These are the activations of a small neural network, seen along a few directions. Each row is one input.
In each table, some parts of the input vary, and every possible input appears once, in random order.
A made-up example of a description, with smaller parts first: one of 3 separate values, together with either a single point or one of 9 places around a ring or (one of 5 places around a ring, together with one of 6 places along a line).
Shared parts are said once, and a part with two or three values counts as separate values.

Other details of the inputs shift rows strongly along two fixed directions, in all tables alike. That doesn't count.
These rows show it; all are for the same input, with only those details redrawn:
[-48  28  -3 -56  19   5 -45  23 -38  10  26]
[-42  45   3 -72  28  20 -58  40 -43  12  19]
[-37  38   0 -65  21  13 -50  32 -36   9  17]
[-37  47   3 -76  27  18 -57  39 -39  13  19]
[ 48  57  28 -95  14  14 -14  56  17  21 -29]
[-77 -24 -25   4  -1 -14 -12 -16 -30  -1  38]
[-55 -36 -26   8  -8 -18  12 -23  -6   3  21]
[ 35 -15   0 -20 -21 -21  55  -2  55   8 -30]

Rows:
r1: [-96 -27 -31  10   0 -14 -22 -19 -41  -2  48]
r2: [ 40 -43 -30  31 -31 -11  70  12 -10   6   4]
r3: [ 42 -66  20  20 -28  21  43 -37  42 -16  -5]
r4: [-20 -75 -17  63 -36  -1  23 -55 -32 -19  27]
r5: [-33  27  -7 -55 -12  29 -41   7 -38  19   1]
r6: [ -1  13  12 -18  -7 -10  19   2   0  -5 -27]
r7: [  3 -34  32   8   9   4 -22  13 -31  22   1]
r8: [ 31 -23  -7  44 -60 -46  71 -37  60 -15 -52]
r9: [-54  -1 -32  23  32  25 -26  11  -3  -5  68]
r10: [ 24 -70 -23  34 -16   5  77   1  61 -11  20]
r11: [ 69  35   9 -49  43  35   3  60  51  -5   3]
r12: [ 40  80  23 -58  19   2 -23  40  35  25 -27]
r13: [ 44 -22  29  10 -10  31 -11 -12  29 -26  -8]
r14: [  3 -13  -8  61 -22 -44  69 -50  59  -5 -34]
r15: [-72 -45 -34  71 -13 -40  10 -29  -8 -28   6]
r16: [ -4 -18   0  59   9 -22   9 -34   5   1  -2]
r17: [-17 -23  19   0   7  25 -62  22 -79  23   5]
r18: [ 80 -25  22  44   4 -24  54 -26  52   2 -53]
r19: [ 48  49  27 -76 -13   4  10  24  19   8 -44]
r20: [-30  83  11 -52  24  14 -60  14 -35   5  -3]
r21: [ 67  30  10 -18 -17 -12  51 -15  81  15 -50]
r22: [-43  49   2 -71   7  33 -49  18 -40  16  16]
r23: [ 11 -53 -16  46 -47 -36  73 -42  29  -8 -50]
r24: [-57   1 -24 -12 -24   1 -27 -19 -51   2   6]
r25: [-36 -40  -7  57   9  17 -18 -66  10 -13  43]
r26: [-45 -14 -46  67   6 -19  27 -18 -26   1  68]
r27: [ 27  83  30 -55  31   7 -22  35   3   1 -42]
r28: [ 73 -36  19  19 -32  -2  63 -22  42 -11 -16]
r29: [ 78   9  15 -13 -28 -33  46  16  79   1 -57]
r30: [-48  94   9 -45  21  18 -64  14 -36  12  10]
r31: [-66  -1 -36  49 -22 -25   8 -58  12  16  31]
r32: [ 61  -3  12 -23 -12 -20  62  11  61  -1 -59]
r33: [ 58  51  19 -81   8  18 -19  59   5  12 -59]
r34: [-37 -15 -40  51  -3 -11  11  17 -59 -17  62]
r35: [ -4   8  16 -21   9  25 -52  24 -73   2  -8]
r36: [ 36  16   0  16   0 -33  45  -8  67   9 -43]
r37: [ 24 -10  -6   4   5  23  12  44  32 -22  21]
r38: [ 27 -26  31  31   3  -7 -31  20 -15   8 -19]
r39: [-25  -2 -14  24  20 -31   9 -16  18 -10 -14]
r40: [  3 -18  -3  48  10  -2   6 -51   0 -18  26]
r41: [ -9 -49  -8  73 -27 -11  17 -46  -6 -43  29]
r42: [ 84  35  54 -30  40  12 -41  41   5  29 -42]
r43: [ 17 -43  16  -6 -12  51 -18 -15 -13  -6   5]
r44: [ 58  17  41   1  26  -3 -26  18  13  34 -28]
r45: [ 66   9   8 -56   6  51  11  74  25   5 -11]
r46: [-45 -58 -10  60  16  21 -23 -71  -7 -17  48]
r47: [-77  -7 -29  27 -28 -16 -25 -27 -25 -10  33]
r48: [ 19  20  -1 -14  14 -22   9  -3  41   7 -18]
r49: [-44   4  15  -8  21  13 -55  12 -79  -4  25]
r50: [-27  26   2  15  26  17 -48 -19 -28  -7  47]
r51: [ 95   6  11 -52 -24  -7  48  21  69  22 -69]
r52: [-51  59  15 -24  12   8 -66  32 -58 -17   0]
r53: [-34 -16 -46  60  17 -13  29 -11 -31  -8  64]
r54: [  7 -23 -30  25 -10   0  55  18 -19   2  27]
r55: [-42 -40  -2  62   0 -16 -22 -22 -48 -30  19]
What do these inputs look like to the network? -> one of 5 places along a line, together with either one of 2 separate values or one of 4 places along a line or one of 5 places around a ring
The inputs of r34 and r2 match in every part but the place on the line of 5. If r52 is changed in the same way as r34 into r2, which row does it become? -> r23
The inputs of r19 and r30 match in every part but the place on the line of 5. If r28 is changed in the same way as r19 into r30, which row does it become? -> r50
Which other rows agree with r48 in the place on the line of 5? List them by row number. -> r11, r18, r20, r21, r27, r39, r40, r42, r46, r53
A walk changes only the place on the line of 5. It starts at r31 and steps to r21. List the rest of the walk in order. -> r47, r22, r5

Rows:
r56: [  9  15  -1   4  -9  -8  13  -5  12  -4 -11]
r57: [-10   1   2  -4   2  -7 -11   5 -11   7  -5]
r58: [ 26  -1  -6  11  -4 -10  33   2  37  -1  -8]
r59: [11 -8 11  6 -4  0 -3 -8 14 -7 -9]
r60: [  2  41  12 -57   7  23 -33  30 -25   3  -6]
r61: [ 38  22  10 -37   4   9   6  33  19   9 -13]
r62: [-11  -2   1 -10   0  -1 -11   7 -12   2  -8]
r63: [-70 -26 -30  38 -11 -12  -6 -41 -27  -8  34]
r64: [-25  15 -10 -10  16   6 -17  10 -15  -1  23]
r65: [ -6  12   1 -15  -6   0  -6   4 -10   2  -1]
r66: [ 44 -22   7  17  -8  -3  30  -4  24  -4 -15]
r67: [-44  28  -1  -7  20   3 -48  10 -42   2  16]
r68: [ 25 -12   6  16   3   3  12  -2   7  -5   0]
r69: [-39 -40 -20  47 -11 -25  15 -39   1  -1   8]
r70: [  5  -8   6   9   7  12 -12   7 -21  -1  14]
r71: [  3 -52  -9  45 -16   0  25 -22  -2  -8  11]
r72: [ 16  -1   5   4  -2 -15  19  -6  19   4 -21]
r73: [-26  19  -5  -8   3   0 -13  -5 -18  -3  11]
r74: [-23   6  11  -4  15  16 -41 -13 -15   3  13]
r75: [ 42 -22  -2  -1 -18  -6  52   3  46   1 -23]
r76: [ 37  34  10 -45  11  15  -5  33  19  10 -11]
What do these inputs look like to the network? -> either one of 2 separate values or one of 4 places along a line or (one of 3 separate values, together with one of 5 places along a line)
Change only the choice among 3 separate values in r63. List by row number the other rows that result. -> r69, r76

Rows:
r77: [ 12 -37   1  28  -9  -5  19 -23  14  -6  -7]
r78: [-65 -57 -27  63  -8  -4  -5 -41 -34 -13  41]
r79: [ 24  24  25 -34  16  23 -31  31 -19   6  -9]
r80: [-31  27  -7 -23   7   6 -26  11 -22   4   9]
r81: [ 59 -31   6  20 -15  -2  53   3  47  -4 -21]
r82: [-23   8 -10  -5  -1 -11  -7  -3  -8   4   0]
r83: [  2  44  11 -47  11   6 -23  22  -7   5 -13]
r84: [  4  45   6 -44   9  11 -17  26  -7   6  -2]
r85: [ 93 -20  11   5 -12  -1  63  13  60   3 -33]
r86: [-13   3  19  13   8   9 -36 -13 -17   0   0]
r87: [ -3 -33  -7  32  -8  -3  12 -18  -7  -8  17]
r88: [  3  39   0 -45  14  14 -11  36  -1   8   5]
r89: [-55  -4 -25   9   0  -7 -12  -6 -20  -5  33]
r90: [ -9  -9  -3  30 -13 -35  21 -36  23   0 -21]
What do these inputs look like to the network? -> one of 2 separate values, together with either a single point or one of 6 places along a line
The inputs of r82 and r79 match in every part but the choice among 2 separate values. If r80 is changed in the same way as r82 into r79, which row does it become? -> r78

Rows:
r91: [ -5 -14  -3  12   0   1   3  -2  -3  -3   7]
r92: [ 34  12   7 -14 -10 -14  27   1  36   8 -34]
r93: [-25  -8 -10   3   5   9 -17   4 -28  -4  22]
r94: [ 25   4   7 -17   3   9   2  18   5   3  -5]
r95: [-27   3 -15  -1  -4  -9   5  -5  -3  -1  11]
r96: [  1 -28  -4  26 -10 -11  21 -22  14  -1  -3]
r97: [-33  -8  -5  11   3   3 -20 -11 -25  -4  16]
r98: [ 16  10  14  -7   6   4 -11   3  -2   1 -10]
r99: [ -8 -13 -10  18 -18 -24  28 -22  19   0 -12]
r100: [-19 -80 -23  84 -32 -37  60 -68  32  -9   1]
r101: [-45 -38 -20  39  -7  -6   2 -25 -23  -9  27]
r102: [ 38   0   8  -6  -1   4  16  13  16   1 -11]
r103: [-28   5  -3   1  11   9 -27   2 -22  -3  20]
r104: [-34  -4  -9   5   3   7 -20  -1 -30  -4  23]
r105: [ 0 -2  0  7  1  2 -2 -3 -1 -1  5]
r106: [ 19   6   6 -10   1   6   2   6  11   3  -7]
r107: [  6   2  -8  -3  -7 -10  23  -3  23   3  -7]
r108: [17 10 11 -8  6  6 -7  7  0  2 -7]
r109: [ 18  19   6 -16  -4 -10  11   5  22   6 -26]
r110: [-53   8  -2  -1  13  11 -50  -5 -50  -4  27]
r111: [  9  23   6 -17   0  -6   0   7  10   5 -20]
r112: [-22  11  -1  -6  12  12 -29  11 -31  -1  21]
r113: [ 19   4   8 -13   3   9   0  13   2   3  -5]
r114: [ 24  -5  11   5  -4  -5  10  -6  18   0 -18]
r115: [15  4  9 -5  3  3 -2  3  7  1 -9]
r116: [ 13  16  -2 -15  -2  -5  16   7  21   3 -12]
r117: [13  6  6 -8  2  5 -1 11  2  0 -3]
r118: [-20   9   0  -5  15  14 -30  12 -34  -1  21]
r119: [ 16  24   1 -20   2  -2   9  11  17   3 -11]
r120: [  0   5   2 -11   9  11 -15  17 -12  -1   9]
r121: [ 19   7   7 -14   1   7   2  12   5   4  -5]
r122: [ 16  11   7 -15   1   8  -3   9   6   1  -7]
What do these inputs look like to the network? -> one of 4 places along a line, together with either one of 2 separate values or one of 6 places along a line
The inputs of r95 and r107 match in every part but the place on the line of 4. If r104 is changed in the same way as r95 into r107, which row does it become? -> r121
Change only the place on the line of 4 in r100. List by row number the other rows that result. -> r98, r110, r114
Change only the place on the line of 6 in r98. List by row number the other rows that result. -> r102, r105, r108, r112, r118
Which other rows agree with r117 in the place on the line of 4? List them by row number. -> r91, r103, r109, r114, r115, r116, r120

Rows:
r123: [ 49 -22  17  19 -20 -26  38 -27  30   4 -51]
r124: [  2 -28  -8  31  -8 -11  34 -29  28 -11  -1]
r125: [ -5  36   6 -43  15  12 -31  36 -25   9   8]
r126: [ 23  -9   9  -3  -6   9  11   9  -1  -5 -15]
r127: [ 29  41  28 -44   4  -9 -16  15   4  12 -39]
r128: [-16 -26 -21  23 -24 -19  41 -26  22  -7  -1]
r129: [-13 -58 -22  57 -24 -19  51 -60  29 -10   9]
r130: [ 18  40  18 -57  22  31 -32  27  -3   9  -1]
r131: [ -5 -14   6  34  -7 -25  16 -40  33   4 -23]
r132: [-75   0 -30  20   2  -5 -21 -14 -40  -4  44]
r133: [-23  20 -16  -3   9  -6  -7  13  -5   4  14]
r134: [ 66  18  20 -20   7   8  11  36  20   6 -26]
r135: [-46 -27 -19   9  -9  -4   3 -13 -19   2  22]
r136: [ -9  40   0 -46  11  10 -27  30  -9   2  -1]
r137: [-24 -36  -9  30 -13   2  -3 -29 -13  -6  25]
r138: [  5 -33  -3  27 -15   0  15 -22  10 -12   4]
r139: [ -4 -15   6  36 -13 -14  -4 -34   8  -3 -18]
r140: [-34  -5 -10 -12   0   1 -13   7 -21  -1  14]
r141: [ 12  29  17 -39  21  27 -41  41 -34  10   5]
r142: [ 63  41  30 -34 -11 -16  25   9  54  13 -65]
r143: [  6  32  -1 -47   3   8 -12  24   7   3 -10]
r144: [-29  -8   1  -5   7  21 -40   0 -32   2  30]
r145: [ 18 -39  -9  42 -13 -19  53 -33  49  -1  -5]
r146: [ 17  39  18 -47  25  23 -29  29   2   3  -4]
r147: [ 11 -69 -15  58 -33 -19  61 -40  25 -11 -12]
r148: [ 92   5  29 -14  -7   5  31  17  54   8 -36]
r149: [-44 -21 -29  18 -17 -10  12 -28  -6  -3  19]
r150: [-24  58  -1 -53  23  19 -50  40 -30  11  13]
r151: [ 22 -15  16  12  -7 -22   7 -20  10   5 -36]
r152: [ 24  58  17 -39  32  24 -29  36  -8   3   1]
r153: [  0  11  -7 -27  -8   0   3   7  11   9  -5]
r154: [-62 -26 -15  16  -1  17 -32 -11 -61  -4  38]
r155: [-41   7 -26  15   4 -10  -6  -2 -16  -4  24]
r156: [  7 -17   0  13   3  -1   4   9  -6   0   1]
r157: [-62   1 -15  14  27   6 -37  -5 -34  -3  46]
r158: [ 26 -37  -3  33 -18  -8  42 -16  13  -2 -11]
r159: [ 29  21   8 -27  -1   1   9  22   5   8 -13]
r160: [ 56  21  22 -26   4  14   5  33   5   2 -24]
r161: [ -4 -31 -13  43 -11 -14  34 -36  23  -5  12]
r162: [-53   5 -11  -8  19  15 -42  -5 -31  -5  34]
r163: [ 73  18  20 -18   5   9  19  29  19   5 -32]
r164: [-27   3   1   8  18  13 -40   9 -32  -4  33]
r165: [ 15  56  24 -41   4  -2 -20  13   5  12 -33]
r166: [-30  -8  -1  -2  11  13 -31  13 -40  -2  19]
r167: [ 33   6  17 -33   5  19  -7  29  -1   5 -20]
r168: [  7 -22   1  28  -8   2   8 -16   2  -5  11]
r169: [ -5  -6   0  22  13   4 -14   2 -10  -1  21]
r170: [-18  -3  -7 -12 -10   6   0   1 -16   3   8]
r171: [  4 -60  -8  54 -18 -16  34 -35  28 -10   2]
r172: [ 46   4  26   4  -8 -10   6 -12  40   7 -49]
r173: [-10 -26 -26  41 -23 -27  49 -25  30  -7  -1]
r174: [-44 -18  -8  23   3  10 -29 -14 -37 -16  34]
r175: [ 13  46   6 -39  19  12 -22  38 -20   4  -1]
r176: [ 67  22  27 -21   4  15   4  27  24   1 -22]
r177: [ -8  19  -1 -21   9   0 -12  26 -13   5   6]
r178: [-57   5 -17  17  29   6 -36  -4 -33  -1  47]
r179: [-63  -5 -17   5   3   0 -23  -2 -45  -6  32]
r180: [-24 -43 -20  33 -24 -21  38 -28   7  -9   6]
r181: [-21  16  -2 -16  13  16 -28   0 -18  -9  18]
r182: [-7  8 -3 10 12  5 -1 -4  2 -4 12]
r183: [ 92  16  26  -9  -2   6  30  20  47   2 -34]
r184: [ 22 -60  -5  33 -27 -11  50 -23  28   5 -14]
r185: [ 56   2  20  -6 -21 -28  42 -12  47   6 -58]
r186: [-29  10 -13  -7  -2  -3  -8   3 -11  -4  10]
r187: [-25   3 -15   4   8  -8  -7   9 -19   0  20]
r188: [-36 -18 -21  28  -7 -15  12 -15 -17  -6  21]
r189: [-45  24   9   5  14   0 -40 -17 -26   2   7]
r190: [  2 -21   3   7  -2   7  -6  -7   4  -7   5]
r191: [-29   9  -5 -21   6   5 -22  18 -25  -1  12]
r192: [ 44  35   5 -32   1  -2  18  32  38   8 -27]
What do these inputs look like to the network? -> one of 2 separate values, together with one of 5 places around a ring, together with either a single point or one of 6 places along a line
The inputs of r125 and r148 match in every part but the place on the ring of 5. If r180 is changed in the same way as r125 into r148, which row does it become? -> r138
The inputs of r136 and r171 match in every part but the place on the ring of 5. If r186 is changed in the same way as r136 into r171, which row does it become? -> r174
Change only the choice among 2 separate values in r156. List by row number the other rows that result. -> r160
Change only the place on the ring of 5 in r169. List by row number the other rows that result. -> r133, r134, r178, r187
Which other rows agree with r131 in the place on the ring of 5 and the choice among 2 separate values? List them by row number. -> r130, r145, r146, r157, r162, r178
A walk changes only the place on the line of 6. It starts at r155 and steps to r173. List the rest of the walk in order. -> r132, r186, r128, r149
Which other rows agree with r163 in the place on the ring of 5 and the choice among 2 separate values? List them by row number. -> r123, r126, r147, r154, r158, r160
